These are the activations of a small neural network, seen along a few directions. Each row is one input.
In each table, some parts of the input vary, and every possible input appears once, in random order.
Descriptions start from the smaller parts, as in this example, which fits no table here: one of 5 places around a ring, together with either a single point or one of 9 places along a line or (one of 2 separate values, together with one of 6 places along a line).
Shared parts are said once, and a part with two or three values counts as separate values.
(in the rows, 128 means zero)

Other details of the inputs vary at random and push rows far along two fixed directions, the same in every table; ignore that.

Table:
r1: [119 156 140 110 144 133 115 102 128 124 138]
r2: [115 115 140 127 145 142 133 134 146 118 136]
r3: [ 84 148 138 157  84 117 105 141 102  74 102]
r4: [145 152 137 129 128 134 115  95 121 152 126]
r5: [129 123 135 126 141 148 151 125 125 130 115]
r6: [ 23 129  70 192  37  83 103 135  73  71 100]
r7: [ 35 113  90 214  59  90 100 118  77  65  53]
r8: [137 154 146 119 125 140 108 155 138 119 140]
r9: [145 143 164 129 133 149 124 132 118 117 118]
r10: [175  76 136  32  99   5 155 126 148 104 130]
r11: [ 89 121 117 147 135 125 115 133 128 105 107]
r12: [111 125 126 112 148 137 143 129 118 126 146]
r13: [117 146 138 173  79 126 106 135  99 109  96]
r14: [139 131 112 127 123 141 134 143 140 146 130]
r15: [148 137 133 139 185 175 160 116 124 146 162]
r16: [121 135 117 116 133 139 135 148 144 132 137]
r17: [143 157 122 122 123 131 103 108 132 149 140]
r18: [147 125 121 145 136 129 151 117 118 143 141]
r19: [121 120 127 127 134 138 122 145 155 128 145]
r20: [139 116 122 138 125 140 121 140 150 143 138]
r21: [121 129 124 126 152 129 151 124 125 115 154]
r22: [121 125 116 124 150 131 112 145 151 133 130]
r23: [147 140 113 126 162 176 135 138 132 173 170]
r24: [142 122 150 140 178 188 142 126 145 148 145]
r25: [ 99 162 115 134 107 118  96 112 122 117 133]
r26: [188  68 153  40  87  25 160 120 144 128  84]
r27: [155 150 141 130 115 142 107 150 133 133 133]
r28: [141 111 137 146 130 142 133 127 139 146 124]
r29: [145 130 106 137 131 126 139 130 128 140 155]
r30: [125 136 104 161 150 163 107 142 142 152 130]
r31: [137 121 123 131 132 138 143 122 111 154 134]
r32: [178  58 159  23 105  20 164 108 124 115 101]
r33: [115 130 130 115 144 144 146 137 136 121 128]
r34: [133 149 144 121 141 138 120  90 117 132 126]
r35: [154 130 131 145 181 178 126 130 146 172 131]
Description of these inputs: one of 5 places around a ring, together with either one of 2 separate values or one of 5 places along a line.
- Changing only the place on the ring of 5 turns r13 into r9. The same change can be made to r26. Which row results? => r5
- Change only the choice among 2 separate values in r27. List by row number the other rows that result. => r17

Table:
r36: [190 124 148 104 234 216 169 132 152 199 186]
r37: [184 106 166  39 104  53 119 147 160 117 108]
r38: [109 192 132 188 181 242 115 115 121 149 157]
r39: [169  70 140  41 117  48 152 155 163 114 119]
r40: [197  85 147  65 154  89 177 123 146 150 134]
r41: [177  86 143  47 149  90 157 146 170 136 154]
r42: [193 127 166  43 137  86 123 124 162 144 150]
r43: [ 88 143 118 189  72 126 102 116  79 103  94]
r44: [185 100 176  44 105  56 138 109 139 130  99]
r45: [ 67 151  99 156  44  70  83 118  91  78  89]
r46: [ 68 105  78 204  83 117 116 137 112 113  93]
r47: [ 54 118  90 187  95 122 134 113  93  88 103]
r48: [ 90 158 113 194 206 234 141 128 119 147 166]
r49: [ 92 170  97 189 184 227 129 143 133 158 191]
r50: [ 96 160 111 195 193 247 148 132 120 168 164]
r51: [ 87 138 105 199  69 122  84 129 111 112  83]
r52: [ 49 117  72 161  59  67 115 127  93  78 100]
r53: [183 106 166  38  99  53 120 133 159 115 121]
r54: [214 168 170 105 215 216 144 125 156 194 175]
r55: [ 66 135 124 172  59  77  96 107  82  67  73]
- Changing only one part turns r37 into r39. The same change can be made to r44. Which row results? => r50
- What is each input in this table made of? => one of 2 separate values, together with either a single point or one of 4 places along a line or one of 5 places along a line

Table:
r56: [156 114 153  99 109  95 133 115 137 119 113]
r57: [152 125 142  92 115  89 131 110 128 125 114]
r58: [152 117 150  92 110  99 134 118 134 122 105]
r59: [ 76 124  96 180 123 129 128 120 113 103 121]
r60: [124 139 131 136 107 110 122 111 117 115 119]
r61: [ 80 147 108 161 103 140 106 138 109  99 122]
r62: [ 92 148 122 175  96 144 116 121 107 108 105]
r63: [153 117 142  93 111  94 130 110 135 130 107]
r64: [147  89 137 104 123  94 153 126 123 127 112]
r65: [186 151 156 102 197 175 139 122 142 169 173]
r66: [112 165 104 175 194 242 144 136 133 175 187]
r67: [ 75 128  98 169 101 141 138 136 104 111 125]
r68: [164  82 145  93 129  87 156 124 132 130 121]
r69: [125 169 114 177 175 232 120 154 135 158 158]
r70: [165 116 154  75 126  87 138 123 122 122 118]
r71: [138 140 120 139 179 194 152 132 143 165 181]
r72: [118 120 139 135 109 122 118 122 119 120 101]
r73: [130 122 113 142 103 111 117 135 129 119 122]
r74: [161 124 143 107 214 181 157 131 162 158 170]
r75: [ 89 143  99 177 105 130 108 137 115 116 114]
r76: [140 117 128  84 118  90 120 127 137 120 126]
r77: [ 86 143 107 175 104 135 113 146 114 109 110]
r78: [ 78 145 113 165 100 139 105 137 113 105 122]
r79: [150 125 142  90 116  89 131 111 127 127 112]
r80: [153 121 140  91 120  87 130 116 116 126 117]
r81: [151 123 152  90 115  93 136 118 128 118 113]
r82: [ 97 139  94 177  97 137 107 138 113 116 114]
r83: [183 131 134  94 176 162 134 141 160 170 154]
r84: [179 135 158 101 195 184 131 119 157 181 154]
r85: [144 113 140  89 116  91 124 131 140 109 132]
r86: [169 103 139  82 117  91 134 142 147 126 118]
r87: [130  96 120 100 138  89 145 118 137 119 118]
r88: [135  98 119  91 115  91 152 125 132 132 130]
r89: [118 128 114 135 112 107 118 136 129 124 113]
r90: [ 76 128  99 171 100 140 138 136 105 110 128]
r91: [166 113 148  81 117  90 133 109 141 134 112]
r92: [152 111 133 102 118  81 128 133 146 125 123]
r93: [160 105 135 101 110  92 129 140 142 120 121]
r94: [138 114 142  83 114  93 123 134 140 119 122]
r95: [141 115 142  89 114  89 132 139 139 125 119]
r96: [ 93 152 120 172 105 137 116 126  88 104 114]
r97: [ 81 147 104 170 101 131 109 135 111 121 118]
r98: [149 104 146  95 117  94 123 112 133 135 104]
r99: [ 92 135 120 183 101 138 105 114 108 117 110]
r100: [150 103 156  96 116  98 128 119 133 125 104]
r101: [145 113 145  96 113  86 131 136 142 122 127]
r102: [ 93 153 123 176 100 137 116 119 102 103 116]
r103: [156 164 148 139 190 201 133 129 128 157 170]
r104: [138 115 133  84 115  89 119 126 140 127 124]
r105: [ 87 143 108 177 104 134 113 145 115 108 113]
r106: [ 85 146 108 177  99 128 110 133 114 115 127]
r107: [172 146 146  95 193 174 136 138 163 180 171]
r108: [ 81 143 115 170  99 136 104 134 115 104 128]
r109: [ 80 146 104 166 101 134 100 129 113 113 124]
r110: [ 94 152 111 173 106 132 112 118  89 112 116]
r111: [181 139 155  72 196 172 137 141 166 160 174]
r112: [122 104 118 148 116 110 140 119 113 125 119]
r113: [155 111 149  77 120  84 136 138 146 128 124]
r114: [ 87 121  98 182 111 136 130 123  96 124 109]
r115: [166  97 163  86 121  91 131 117 142 129 113]
r116: [ 82 145 108 171  99 132 101 128 116 109 130]
r117: [148  90 128 105 124  90 148 118 124 135 114]
r118: [102 109 117 134 130 112 141 127 124 105 115]
r119: [ 89 155 120 169 101 140 117 122  99 106 108]
r120: [102 110 107 132 131 108 137 120 124 115 114]
r121: [146  89 136 102 124  95 153 127 123 128 110]
r122: [154 164 143 145 182 208 129 118 146 167 163]
r123: [110 170 114 169 166 204 110 134 133 142 171]
r124: [170 147 140  90 196 181 128 133 161 167 177]
r125: [101 155 112 174 202 226 141 137 133 148 159]
r126: [121 125 125 141 110 109 121 141 131 113 120]
r127: [140 140 128 137 185 204 156 139 145 163 183]
- Changing only one part turns r67 into r71. The same change can be made to r94. Which row results? => r116
- Changing only one part turns r84 into r99. The same change can be made to r75. Which row results? => r92
- What is each input in this table made of? => one of 6 places along a line, together with either one of 3 separate values or one of 4 places along a line or one of 5 places along a line
- Change only the place on the line of 5 in r126. List by row number the other rows that result. => r85, r93, r101, r108
- Change only the place on the line of 6 in r91. List by row number the other rows that result. => r56, r58, r62, r63, r122
- Change only the place on the line of 6 in r117. List by row number the other rows that result. => r64, r68, r112, r114, r121

Table:
r128: [105 133 118 163 123 147 124 130 115 124 118]
r129: [135 120 131 124 138 127 129 126 134 134 127]
r130: [140 136 146 119 128 131 119 119 128 131 128]
r131: [129 123 131 118 140 126 132 125 131 128 134]
r132: [102 140 117 157 120 147 118 137 120 119 123]
r133: [142 120 133 127 132 129 133 129 130 134 128]
r134: [ 93 145 108 170 109 144 114 136 112 119 126]
r135: [102 138 117 159 122 145 129 130 110 120 128]
r136: [139 138 146 117 127 131 121 120 127 133 126]
r137: [138 128 133 120 129 129 129 137 133 131 132]
r138: [138 119 134 125 137 129 131 128 132 132 125]
r139: [132 122 134 120 139 128 135 127 129 125 132]
r140: [134 121 130 124 137 127 131 125 136 134 126]
r141: [136 130 127 118 128 128 128 135 134 134 134]
r142: [108 136 113 165 119 143 124 127 118 127 126]
r143: [103 141 112 158 119 142 113 132 121 122 131]
r144: [134 126 134 118 133 130 127 136 135 129 129]
r145: [131 128 130 116 133 128 126 134 138 131 130]
r146: [131 126 127 118 136 125 134 122 133 129 137]
r147: [137 122 127 124 134 127 131 123 135 136 130]
r148: [139 128 133 122 129 129 129 135 137 129 133]
r149: [133 129 126 115 130 128 125 132 137 133 133]
r150: [135 125 133 122 134 128 139 127 130 127 134]
r151: [135 125 134 120 134 129 125 135 136 127 130]
r152: [136 122 126 121 134 127 131 125 131 138 128]
r153: [130 126 127 116 137 126 134 124 129 131 135]
r154: [131 124 134 118 139 129 137 128 128 127 130]
r155: [137 121 127 124 135 127 129 124 132 137 130]
r156: [140 121 128 126 132 126 132 127 130 138 131]
r157: [110  90 125 108  49  26 120 126 117  76  78]
r158: [141 121 133 127 131 129 135 128 132 134 127]
r159: [ 90 143 106 169 113 144 124 128 106 117 127]
r160: [107 136 113 163 119 144 124 129 114 129 124]
r161: [104  88 121 106  56  22 127 115 112  76  81]
r162: [134 129 127 116 131 127 125 132 136 134 134]
r163: [ 91 141 107 172 115 142 122 127 106 116 130]
r164: [143 142 138 118 131 127 119 124 127 131 126]
r165: [137 129 129 121 129 126 128 133 137 132 136]
r166: [134 125 132 119 133 129 139 129 127 129 132]
r167: [ 97 138 111 175 111 148 123 131 108 121 117]
r168: [138 128 132 119 128 130 130 137 134 131 131]
r169: [134 127 128 120 134 125 137 125 130 130 138]
r170: [137 120 134 126 136 130 134 127 135 131 124]
r171: [111 155 123 160 119 142 110 124 116 120 122]
r172: [106 141 113 160 117 142 116 135 119 123 132]
r173: [132 128 131 119 134 127 125 132 141 129 132]
r174: [133 122 129 121 136 129 132 127 133 136 124]
r175: [139 126 133 122 130 128 127 136 134 130 134]
r176: [108 135 117 164 119 146 126 131 113 126 121]
r177: [139 123 127 123 131 128 134 128 130 139 129]
r178: [132 126 131 119 135 126 123 133 138 130 133]
r179: [131 124 133 117 138 130 137 128 129 126 129]
r180: [134 129 127 119 131 126 125 130 139 132 135]
r181: [130 127 125 115 136 127 135 124 130 131 135]
r182: [128 125 129 115 139 128 135 126 131 129 132]
r183: [136 124 133 122 135 128 137 127 127 128 135]
r184: [128 125 130 116 140 127 134 126 130 129 132]
r185: [136 120 132 122 135 131 134 129 132 133 122]
r186: [139 138 144 116 126 132 122 120 128 132 126]
r187: [131 125 127 118 137 125 132 123 130 130 137]
r188: [133 126 128 118 134 126 137 127 126 132 136]
r189: [131 124 134 120 139 128 137 126 132 125 131]
r190: [144 140 139 120 132 126 117 123 128 130 128]
r191: [139 138 146 119 127 131 122 118 131 131 128]
r192: [131 127 131 117 134 127 125 134 137 131 131]
r193: [134 121 130 122 137 128 131 127 132 136 125]
r194: [136 123 125 120 133 129 131 125 132 138 128]
r195: [143 142 137 117 130 128 120 124 128 131 125]
- What is each input in this table made of? => one of 4 places along a line, together with either one of 2 separate values or (one of 3 separate values, together with one of 5 places around a ring)
- Changing only the place on the line of 4 turns r178 into r145. The same change can be made to r133. Which row results? => r167
- Changing only the place on the line of 4 turns r154 into r179. The same change can be made to r193. Which row results? => r174
- Change only the choice among 3 separate values in r173. List by row number the other rows that result. => r140, r161
- Change only the choice among 2 separate values in r195. List by row number the other rows that result. => r186
- Change only the choice among 2 separate values in r171. List by row number the other rows that result. => r191
- Change only the place on the ring of 5 in r140. List by row number the other rows that result. => r142, r147, r158, r170
